A small network was shown many inputs. Here are its activations along a few directions, one row for each input.
Each table varies a few parts of the input and shows all the possible inputs, shuffled.
A made-up example of a description, with smaller parts first: ring(8) and (point or ring(11) or (values(3) and line(4))).
Shared parts are said once, and a part with two or three values counts as separate values.

Table:
row 1: [ 13   6  13  -4  15 -12  11 -39   8   4 -17   1   0 -35   5 -22]
row 2: [-26   3  -7  -7  -9 -24  31   7  11  18 -10   6  -5 -28 -10 -37]
row 3: [ 17  -2 -21  25  -2 -13  12  12   7  14  21 -11 -17  16  38  24]
row 4: [-18   8   6  -4 -15 -15   2  36  -7  15  11  -6  -6  14 -12 -31]
row 5: [ 31   2  -1  17   3  -5  -8   2  -3   6  22 -15 -10  20  32  17]
row 6: [ 12 -12   1  -3  17  26 -21 -41   6 -22 -18   1  14 -14   9  41]
row 7: [-12  -6   5 -16  14  13  -8 -46  11 -20 -37   5  20 -38 -20   6]
row 8: [ -2   3  -7   4  10 -18  29 -28  18  12 -20   4  -3 -38  12 -16]
row 9: [  0  -1  11  -9  13  10   6 -46   2 -13 -28  11  14 -34 -13  -4]
row 10: [ 37  -1   9   8  17   0  -1 -36   3   3   1  -5  -4  -9  32  12]
row 11: [-14   5  14 -13  -1 -18  14  -2   3  13  -9   4  -1 -23 -20 -41]
row 12: [-29   6 -15   3 -21 -20  21  46   1  21   9  -3 -12   9  -5 -27]
row 13: [ 39   4  10   2  21   7   1 -38   1  -4   2   0  -2  -5  25  16]
row 14: [ -4  -6  -6  10 -15  15 -16  38 -13  -7  19   4  -3  38  -5  19]
row 15: [-26  -3  11 -18  -5   3   9  -8  -3  -6 -19  14  16 -22 -38 -25]
row 16: [ 23  -8   8   4  15  22  -5 -42  -3 -15  -8   6   9  -9  16  31]
row 17: [ 17  -5  -4  14   1  17 -13  -5  -8 -10  14  -2  -1  22  14  37]
row 18: [ 15  10  15 -11  18  -5  14 -42   6  -3 -18   5   4 -31  -2 -18]
row 19: [-41  -5  -5 -15 -16  10 -20  31  -5 -10  -9   3  10   9 -38  -6]
row 20: [  9   3  -2  13 -12  -6 -11  43  -8  10  28 -12 -14  38  14   0]
row 21: [-16  12   6 -11 -12 -10   3  34 -11   6  13   1  -2  18 -20 -29]
row 22: [-30   0   2  -8 -19   6  -3  31 -13  -3   2   9   5  15 -31 -15]
row 23: [ 33   6   0  11   5   1  -6  -1  -5  -1  23 -10  -7  24  25  21]
row 24: [  5 -10 -11   6   4  21 -30  -4   1 -16   2  -7   5  16   7  47]
row 25: [ -3   1 -23  21 -16 -11   9  54   2  19  25  -9 -19  32  21   6]
row 26: [-13   9  15 -20   3 -12  15  -5  -1   4  -8   8   5 -18 -27 -38]
row 27: [ 10   5  -2   7  -9  -1 -10  41 -11   1  30  -5 -11  42   7   3]
row 28: [ 24  -5 -11  16  11  -9  18 -26  12  10  -1  -1 -10 -13  40  17]
row 29: [-37  -8   4 -25  -2   8  -7  -8   5 -12 -28   7  20 -27 -45 -16]
row 30: [-15 -10 -12   2 -12  20 -34  38  -6 -13   7  -2   3  31 -11  29]
What do these inputs look like to the network?
> line(5) and ring(6)
The inputs of row 30 and row 29 match in every part but the ring(6) part. If row 27 is changed in the same way as row 30 into row 29, which row does it become?
> row 26
Which other rows does row 3 become when the line(5) part takes its other values? List them by row number.
> row 5, row 17, row 23, row 24
Which other rows does row 22 become when the line(5) part takes its other values? List them by row number.
> row 4, row 12, row 19, row 21

Table:
row 31: [ -2  -2 -21  19 -11 -11   1  31   5  15  16 -13 -15  19  23  13]
row 32: [ -9  -6  -5  -2  -4  17 -28  18  -3 -13   1  -4   5  18 -10  22]
row 33: [  3  12   5  -1  -4 -25   3  24   1  20  14 -13 -14   8   6 -30]
row 34: [  2   2  -7  17 -14 -10  20  29  -7  16  20   4 -14  19  15  -9]
row 35: [-26   2  -3 -12  -9   4   5  18  -4  -6  -4  10   7   3 -29 -12]
row 36: [  0  -8  -5  -1  13  -1   4 -40  16  -2 -23  -1   6 -36   8  11]
row 37: [  1   5   5 -11  14  -4  25 -41   8  -3 -22  12   8 -36  -6 -13]
row 38: [-23  -6   2  -4 -14   9   4  17 -10  -3  -3  14   6   5 -23  -8]
row 39: [  4  -3   9  -2   9   2  25 -42   3  -1 -20  16   7 -35   0 -10]
row 40: [ 28   3   1  16  -4   3  -9  22 -13   3  34  -7 -12  41  23  19]
row 41: [  1  -3   7  -3  -5  22 -24  10 -16 -18  10   2   8  27 -13  19]
row 42: [ 18  -4   2  -1  20   9  -9 -41  11 -11 -17  -1   6 -22  13  20]
row 43: [  5   7  19 -18  18 -13   7 -46  11   3 -27  -1   7 -46  -8 -32]
row 44: [ 28  -1  15  -2  19  15  -4 -49  -4 -14  -8   5   9 -12   9  18]
row 45: [-21   4  12 -17  -5  -7 -13  13  -1   0  -9  -4   6  -7 -31 -30]
row 46: [-27  -9 -13  -2 -11   7 -16  19   3  -6  -6  -3   6   5 -14  13]
row 47: [  0   8 -10   7  -9 -16  21  30  -2  14  20  -1 -13  17   8 -12]
row 48: [ 17   0 -13  16  -3  -2 -13  30   0   6  24 -14 -14  32  27  22]
What do these inputs look like to the network?
> values(3) and line(6)
The inputs of row 42 and row 37 match in every part but the line(6) part. If row 32 is changed in the same way as row 42 into row 37, which row does it become?
> row 35
Which other rows does row 44 become when the values(3) part takes its other values? List them by row number.
> row 40, row 41

Table:
row 49: [ 10  -6   0  10  -8  24 -36  25 -16 -15  22  -7   1  46   4  38]
row 50: [-14  17  17 -15  -6 -25  17  17  -5  16   1   0  -4  -8 -25 -58]
row 51: [ 30  -6   3   6  13  30 -35 -17  -7 -23   6  -4   6  21  15  47]
row 52: [-25  -9 -10  -5   3  -5  19 -25  18   3 -33  10   7 -46  -8 -10]
row 53: [ 10  14  26 -13  10 -17  22 -28  -2  10 -11   8   0 -28  -7 -48]
row 54: [ 31  10   4  17  -5 -18   6  26 -10  20  38 -12 -21  34  31  -6]
row 55: [-35  -2  12 -27  -9  15 -24  16 -10 -17 -11   6  19   4 -51 -14]
row 56: [-37  -6 -30   9 -22 -10  12  48   7  13   4   1  -9  11  -5   1]
row 57: [ 16  -5  15 -10  18  27 -22 -50  -4 -29 -17   6  20 -13 -10  26]
row 58: [  0  -9 -15   5  14   0  18 -47  20  -1 -27   2   5 -41  17  20]
row 59: [-23  -3   0  -9 -18  20 -26  45 -18 -15  12   3   7  39 -30   7]
row 60: [ -5 -11 -32  26 -12  -4   3  28   8  12  14 -10 -13  18  30  32]
row 61: [-50  -5 -19  -8 -15 -14  14  20  14   8 -22   4   3 -25 -25 -22]
row 62: [ 15 -11 -27  23   8   1   5 -13  19   4  -3  -7  -9  -6  42  42]
row 63: [ -8  -6  22 -22   8  22 -19 -28  -6 -23 -22  12  22 -17 -36  -2]
row 64: [ 36  12  21  -4  21 -13  20 -50   1   7  -2   0  -2 -25  18 -18]
row 65: [ -1  15   5   2 -15 -22  16  48 -11  20  28  -3 -15  27  -4 -38]
row 66: [ 50  11   9  13  16 -13   8 -15   0  11  22  -9 -16  10  43   4]
What do these inputs look like to the network?
> values(3) and ring(6)
The inputs of row 59 and row 57 match in every part but the ring(6) part. If row 65 is changed in the same way as row 59 into row 57, which row does it become?
> row 64
Which other rows does row 61 become when the ring(6) part takes its other values? List them by row number.
> row 52, row 56, row 58, row 60, row 62
Which other rows does row 52 become when the values(3) part takes its other values? List them by row number.
> row 53, row 63
